A small network was shown many inputs. Here are its activations along a few directions, one row for each input.
Each table varies a few parts of the input and shows all the possible inputs, shuffled.
Descriptions start from the smaller parts, as in this example, which fits no table here: ring(5) and (point or line(9) or (values(3) and line(4))).
Shared parts are said once, and a part with two or three values counts as separate values.
(in the rows, 128 means zero)

Table:
r1: [188 118 110  92 156 155  23 134 123 158 118 105 159 102 188 174  92 195
 136 142]
r2: [ 64  77 132 165 158 149 170 143 132 148 114 183 109 137 121  60 164 127
 136 148]
r3: [ 98 141  94 101  75 167  94  41 115 104 125  48 112 127  89 140  65 166
 100  35]
r4: [142 150 142  96  87 102  92 109  69 106 144  22 137 157  40 168  47 142
 132  12]
r5: [148 164 101  83  45 171  14  93 119 108 139  62 182 126 127 213  85 159
 114  99]
r6: [ 84  90 123 135 191 136 132 111 148 136  97 103 111  85 120 101 113 161
 129 115]
r7: [118 156 129 146  55 106 157 101 161 103 115 144 113 117 181 118 162  96
  99 131]
r8: [137  91 104 105 185 160 110  90 110 146  89 101  99  85 142  99  69 194
 131  72]
r9: [125 172 112  85  33 157 100  68 111  92  85  39 124 116 156 179  87 168
  70  76]
r10: [144 159 114 145 105 151 233 141 178 105 129 212  92 158 155 124 191  53
  98 205]
r11: [114 134  87 166 144 161 227 124 169 107 171 221  83 161  88  75 162  59
 124 175]
r12: [128 105 174 133 208  74 129 168  88 143 122  71 134 110  74 124  99 128
 158  96]
r13: [169 161 102 149 121 149 155 149 178 122 192 239 161 177 122 161 195  69
 137 235]
r14: [ 90 131 111 165  96 119 150  81 159 110 157 154 105 123 112  70 134 100
 126  95]
r15: [ 93  99 154 141 114 137 178 164 140 147  80 168 117 131 190 106 191 123
 109 185]
r16: [103 102 181 155 174  83 164 197  70 159 136 158 130 161  74  81 154  98
 165 132]
r17: [141 152 112 146  73 110  74 116 161 116 175 169 179 134 153 155 166  98
 138 158]
r18: [167 122 122  84 142 149 117 117 117 141  58  82 110  81 214 134  94 199
  98 115]
r19: [185  99 155 106 198  99 107 149  52 149 115  67 118 110  95 124  57 163
 164  54]
r20: [148 164 132 151 157  92 225 175 114 123 190 196 105 189  43  97 148  37
 166 163]
r21: [114 116 144 110 147 123 137 134 156 130  64  86 118  81 191 140 141 164
  98 158]
r22: [112 102 141 146 132 139  91 177 138 162 149 199 174 149 162 150 196 133
 145 209]
r23: [128 149 163 149 112  51 148 137 105 116 180 131 131 155  67  96 116  73
 161  78]
r24: [133 117 131 117 163 131  46 152 159 143 128 112 171 101 167 182 143 166
 138 182]
Changing only one part turns r10 into r11. The same change can be made to r9. Which row results? -> r3
What is each input in this table made of? -> line(4) and line(6)
Change only the line(4) part in r2. List by row number the other rows that result. -> r15, r16, r22
Change only the line(4) part in r7. List by row number the other rows that result. -> r14, r17, r23

Table:
r25: [128 124 135 139 152 115 139 148 141 134 135 149 131 127 130 123 148 115
 138 157]
r26: [116 123 131 142 142 121 159 133 146 127 124 147 115 123 135 110 147 114
 126 147]
r27: [118 137 134 142 117 120 172 136 128 120 137 151 116 148 110 112 147  94
 126 136]
r28: [125 121 135 150 169 111 167 154 122 135 158 166 118 150  81  98 139  93
 155 140]
r29: [132 139 114 121 104 144  92 116 146 123 137 128 149 128 143 159 134 136
 121 144]
r30: [140 119 142  98 133 113  68 114  73 133 111  37 137 110 102 144  56 177
 138  40]
r31: [112 115 136 154 155 115 184 142 120 131 144 165 105 147  88  81 140  94
 144 125]
r32: [138 117 124 113 133 150  90 135 136 142 103 125 145 108 179 154 136 163
 119 157]
r33: [118 135 114 124  91 148 110 106 143 120 123 127 134 124 151 140 134 136
 111 131]
r34: [131 141 134 138 130 116 155 148 131 124 151 152 129 152 102 130 146  94
 136 150]
r35: [143 138 125 129 111 127 116 130 134 127 141 145 141 135 141 140 139 119
 130 142]
r36: [128 120 138 100 124 118  89  99  78 127 101  36 121 107 106 130  57 177
 127  33]
r37: [133 142 115 129 105 136 138 114 145 117 132 142 123 129 142 129 136 116
 117 137]
r38: [128 121 115 114 127 158 113 118 149 132  95 121 126 105 181 143 134 162
 106 152]
What is each input in this table made of? -> values(2) and (point or line(6))
Changing only the values(2) part turns r27 into r34. The same change can be made to r38. Which row results? -> r32
Change only the values(2) part in r36. List by row number the other rows that result. -> r30

Table:
r39: [155 145 136 160 151  97 166 176 137 130 190 203 137 172  95 130 173  61
 158 188]
r40: [127  86 106 115 187 177 124 118 142 145  74 122 106  88 170 119 116 184
 115 140]
r41: [109 119 117 169 160 130 156 139 151 138 188 220 130 164  76  92 167  74
 163 166]
r42: [124 117 120 128 144 121  81 108  88 127 161  79 129 133  50 114  64 140
 157  46]
r43: [168 180 102 107  62 143  77 108 151 106 150 126 168 135 155 194 135 115
 112 158]
r44: [113 122 108 162 159 149 227 130 142 125 146 213  84 151  99  61 160  81
 130 161]
r45: [117 126 119 112 152 137 151  91  97 116 119  66  86 122  66  97  55 148
 125  44]
r46: [123 148  75 110  69 190 134  66 168 104 116 129 105 124 164 142 121 140
  85 126]
r47: [107 127 163 157 127  96 199 191 131 132 145 187 128 168 105 108 192  64
 140 184]
r48: [124 128 169 113 118  84 127 138  61 126 116  56 132 142  76 136  91 135
 139  56]
r49: [172 116 134 103 170 129  66 163 126 158 118 124 160 109 173 165 123 172
 148 167]
r50: [121 152  80 124  69 170  70  77 166 106 160 141 154 127 140 163 130 138
 116 137]
r51: [113 130 155 121 130  76 149 112  87 122 104  56 101 111  95  99  82 138
 129  39]
r52: [128  85 112 125 184 157  62 130 141 158 125 134 158 101 153 133 121 187
 141 149]
r53: [120 153 122 122  49 133 129  89 164 101 104 116 120 115 191 141 147 128
  83 126]
r54: [102 125 150 170 137  89 222 159 147 124 129 192 100 140 128  66 179  64
 134 163]
r55: [122 104 159 110 154 127  94 173 109 159  79 107 144 107 188 150 145 171
 123 164]
r56: [124 163 132 117  39 141 108 118 142 111 113 113 153 139 170 179 154 126
  90 150]
r57: [170 142 148 108 136  92  94 136  75 123 156  73 145 140  64 153  66 124
 156  55]
r58: [120  92 152 124 164 122 123 139 134 149  67 106 119  73 201 119 139 169
 117 142]
What is each input in this table made of? -> values(4) and ring(5)
Change only the values(4) part in r42. List by row number the other rows that result. -> r41, r50, r52
Change only the ring(5) part in r46. List by row number the other rows that result. -> r43, r50, r53, r56
Change only the ring(5) part in r40. List by row number the other rows that result. -> r49, r52, r55, r58

Table:
r59: [ 79 131 200 132  58  64 148 164 101 127  69  78 140 134 169 132 155 123
 108 119]
r60: [196 147 103 100  68 136  19 107 122 126 162 113 184 129 168 205 108 151
 132 114]
r61: [154 109  98 106 174 164 149  98 112 148  62 125  78  81 200  80  90 188
  99 105]
r62: [ 75 100 143 175 135 122 126 144 136 138 127 167 138 116 130 100 181  93
 139 157]
r63: [127 128 122 156 144 124 172 142  96 117 167 157 121 168  40  90 121  75
 151 107]
r64: [122 150 128  98 163 109  84 122  83 126 149  55 137 131  39 154  59 154
 156  79]
r65: [131 157  98 145  77 184 131 116 152 105 156 189 142 151 125 144 159  75
 112 173]
r66: [187 125 148 109 138  78  57 135  62 142 170  93 154 141  75 156  65 153
 178  40]
r67: [135 168 193  99  73  56 189 147  70 122 112  56 105 165  84 131 103  94
 111  62]
r68: [135 166 100 139  77 145 139  99 174 112 167 180 143 151 138 149 160 106
 111 170]
r69: [148 111 124 127 175 153 177 179 134 154 124 193 108 147 142 114 151 114
 140 194]
r70: [ 72  96 140 172 130 140 128 150 122 142 128 177 140 132 122 102 185  97
 140 161]
r71: [106 110 126 109 156 137 140  86 115 124 131  52  90 139  52 140  59 166
 125  37]
r72: [132 138 131 156 148  84 172 133 131 118 184 132 101 143  61  89 109  81
 153  98]
r73: [156 115 125 135 182 143 178 170 140 141 113 181 115 117 144 115 152  99
 142 190]
r74: [157 124 128 127 190 103 182 155 162 146 120 175 116 120 160 118 151 125
 136 183]
r75: [147 197 145 100   6 115 149 125 123  84  82  88 141 142 163 183 151  89
  80 121]
r76: [139  89 117 100 201 169 140 124 145 145  75  81  93 107 152 155  99 197
  91 130]
r77: [165 152 183 105 114  92 200 178  73 113  62  82 109 118 181 163 149 125
  91 146]
r78: [ 60  67 141 132 138 156 101 105 146 129  78  75 141  90 128 130 126 184
 107  98]
r79: [127 154 100 132  77 190 139 106 136 113 154 204 161 176 119 149 170  96
 113 176]
r80: [136 141 138 152 154  71 169 126 144 110 185 120  97 129  72  86 106  77
 155  93]
r81: [ 65  91 140 162 122 151 128 159 117 153 140 188 132 160 120 101 186 113
 140 165]
r82: [144 106 124 119 169 173 176 184 120 156 124 204 111 166 134 113 156 118
 142 197]
r83: [123 128 118 141 139 118 179 140  91 127 174 172 129 205  36  94 128 112
 150 108]
r84: [121 132 109 115 132 135 146  63  86 125 116  93  77 115 100  64  52 156
 135  14]
r85: [145 171 103 150  90 133 120 101 195  79 152 157 129 105 151 141 149  67
 112 161]
r86: [138 148  64 105  51 185 103  37 144 101 103 118 102 101 185 113  97 160
  92  92]
r87: [ 78 104 147 176 141 105 123 139 150 130 126 156 135 101 140  98 177  89
 139 152]
r88: [131 173  83  83  89 163  47 100 152 118 155  75 159 126 138 202 100 165
 113 148]
r89: [131 138 124 149 145  85 183 126 117 126 180 147 121 167  50  95 121 105
 152 100]
r90: [ 78 108 154 170 144  82 117 138 173 128 137 144 120  98 156  93 170  98
 139 146]
r91: [223 109 148 105 184 117  55 166  92 171 116 114 163 117 181 168 104 179
 154 136]
r92: [132  86 167 128 126  97  17 153 101 160 131 110 198 107 164 143 128 173
 161 102]
r93: [123 131  78  98  78 193  99  61 176 101 119  75 119 123 140 188 107 169
  86 109]
r94: [160 132 127  90 203 148  85 156 115 150  97  76 140 100 138 167 101 187
 133 177]
r95: [139 168 101 149  79 141 127 109 190  98 167 166 123 127 146 143 150  83
 112 166]
r96: [ 66 110 146 109 146 120  44 148 133 152 120  74 169 106 131 140 118 189
 137 138]
r97: [ 74  83 125 136 106 142 106  83 122 140  79 114 114  76 178  57 113 187
 114  78]
r98: [165 127 133 129 199  97 178 145 168 126 108 164 121  95 164 116 153 110
 139 178]
Changing only one part turns r93 into r76. The same change can be made to r95. Which row results? -> r74
What is each input in this table made of? -> values(4) and (point or line(4) or line(5))
Change only the line(4) part in r60. List by row number the other rows that result. -> r86, r88, r93
Change only the line(5) part in r85. List by row number the other rows that result. -> r65, r68, r79, r95

Table:
r99: [125 142 133 116 121 102 131  98  82 113 138  63 111 135  56 115  64 131
 136  33]
r100: [ 95 139 122 157  93 133 159 123 161 116 155 184 130 151 120 114 177  83
 124 164]
r101: [160 125 149 117 155 115 108 172 109 146 128 129 152 134 137 157 134 136
 145 157]
r102: [139 155 128 139 100 124 182 147 142 116 141 174 123 159 131 131 168  79
 119 173]
r103: [110 143 115 116  70 141  77  86 133 110 130  84 144 123 126 155 107 148
 111  90]
r104: [143 114 114 113 170 156 139 126 144 139  89 128 107  98 173 124 121 160
 114 151]
r105: [154 161 124  96  75 134 106 108 113 110 117  76 134 130 138 172 100 138
 105  98]
r106: [127 153 135 112  63 115  90 101 121 110 121  75 142 124 140 158 110 137
 109  88]
r107: [131 144  93 111  82 160  81  75 135 109 139 100 136 123 124 150  94 150
 114  88]
r108: [111 136 139 157 138  96 209 139 113 116 166 158  94 166  50  74 128  66
 147 103]
r109: [113  96 108 128 158 165 124 110 148 142  99 140 113 100 166 103 128 167
 117 140]
r110: [116 107 139 135 151 121  81 151 127 147 141 135 161 126 127 141 142 142
 148 148]
r111: [106 106 149 129 135 117 135 140 131 140  80 116 119  96 184 112 146 152
 115 139]
r112: [134 115 159 133 145  96  94 166 116 146 133 128 162 125 139 144 145 134
 148 146]
r113: [161 158  99  98  94 151  96  89 132 106 132  87 132 121 130 169  88 144
 111 101]
r114: [ 89  95 129 133 143 145 121 122 144 141  89 123 121  97 169 109 143 163
 115 141]
r115: [117 139 100 155 107 151 159 113 161 116 164 198 121 151 119 110 162  88
 125 161]
r116: [136 114 141 111 150 136 149 146 124 141  75 118 111 106 180 128 134 155
 110 150]
r117: [147 154 104 142 118 142 173 128 159 112 158 185 118 151 124 128 158  82
 122 174]
r118: [136 109 118 130 160 139  83 140 129 148 149 150 151 129 126 135 129 144
 152 146]
r119: [132 107 157 136 191  90 130 164  76 146 146 112 128 137  58 100  97 119
 171  90]
r120: [112 147 140 153  88 105 169 140 150 117 145 175 132 151 132 117 179  75
 124 162]
r121: [109  87 151 135 195 108 178 134  94 141  95  98  85 111  93  73  96 141
 140  72]
r122: [167 124 124 118 171 131  98 154 126 145 142 138 147 127 129 153 123 139
 149 158]
Changing only one part turns r114 into r110. The same change can be made to r116. Which row results? -> r101
What is each input in this table made of? -> values(4) and (point or ring(5))
Change only the ring(5) part in r105. List by row number the other rows that result. -> r103, r106, r107, r113
Change only the values(4) part in r109. List by row number the other rows that result. -> r107, r115, r118

Table:
r123: [109 145 119 128  77 143 163 101 150 108 101 128 108 122 163 122 145 120
  91 133]
r124: [143 144 146 146 138  90 166 156 109 122 170 152 127 163  68 116 134  72
 154 124]
r125: [147 135 154  99 142  82  86 121  48 126 140  22 132 132  40 137  34 152
 157   9]
r126: [123 137 126 127 105 136 163 120 149 118  99 135 110 116 171 124 148 123
 100 148]
r127: [129 151 139 147 112  95 168 136 113 112 174 146 123 168  62 113 130  70
 145 108]
r128: [139 143 103 119  89 161  77 115 168 125 133 149 160 122 184 173 155 142
 111 179]
r129: [119 114 124 145 164 130 178 132 134 132 129 159 100 129 112  87 134 111
 135 134]
r130: [124 113 141 131 146 128 145 151 141 142  97 146 123 113 177 123 159 137
 119 170]
r131: [108  87 139 152 196 124 152 161 124 155 131 169 118 128 112  82 145 127
 155 149]
r132: [136 167  87 114  47 173  93  86 171 102 135 136 145 130 174 176 143 129
  92 157]
r133: [127 161 131 143  90 103 176 122 115 101 172 138 116 173  58 117 125  67
 134  98]
r134: [161 132 113  72 102 153   5  85 102 128  98  21 161  88 161 198  53 217
 113  63]
r135: [143 133 152 148 158  86 157 172 104 133 169 157 135 161  70 115 138  78
 164 135]
r136: [104 132 109 142 117 143 187  97 139 111 132 147  90 138 101  88 126 104
 116 108]
r137: [123 101 148 132 164 126 136 167 135 153  96 150 130 113 178 123 164 144
 128 180]
r138: [131 118 160 153 171  84 141 184  99 146 172 163 146 160  67 111 144  87
 175 141]
r139: [108  98 131 151 177 126 161 144 129 143 132 164 111 129 110  82 141 120
 146 139]
r140: [106 121 117 146 138 135 179 112 138 121 133 154  96 134 105  84 131 108
 127 118]
r141: [151 122 118 118 134 156  69 150 159 147 126 160 172 118 192 178 164 155
 127 206]
r142: [138 155  95 117  68 166  85 100 171 113 135 143 152 125 180 174 149 135
 102 168]
r143: [140 130 110 121 109 157  69 130 164 137 131 155 168 120 186 173 161 149
 120 190]
r144: [129 109 145  85 134 125  73 103  86 132  65   8 122  80 146 147  55 206
 113  41]
r145: [112 121 134 134 120 130 146 131 146 131 101 141 120 116 171 118 156 132
 112 154]
r146: [123 101 133 103 174 122  97  97  75 134  99  28 106  95  83 112  38 188
 136  20]
What is each input in this table made of? -> line(4) and (point or line(5))
Changing only the line(4) part turns r135 into r143. The same change can be made to r127. Which row results? -> r142
A walk changes only the line(4) part. It starts at r141 and steps to r137. List the rest of the walk in order. -> r131, r138
A walk changes only the line(5) part. It starts at r137 and steps to r130. List the rest of the walk in order. -> r145, r126, r123
Change only the line(5) part in r129. List by row number the other rows that result. -> r131, r136, r139, r140
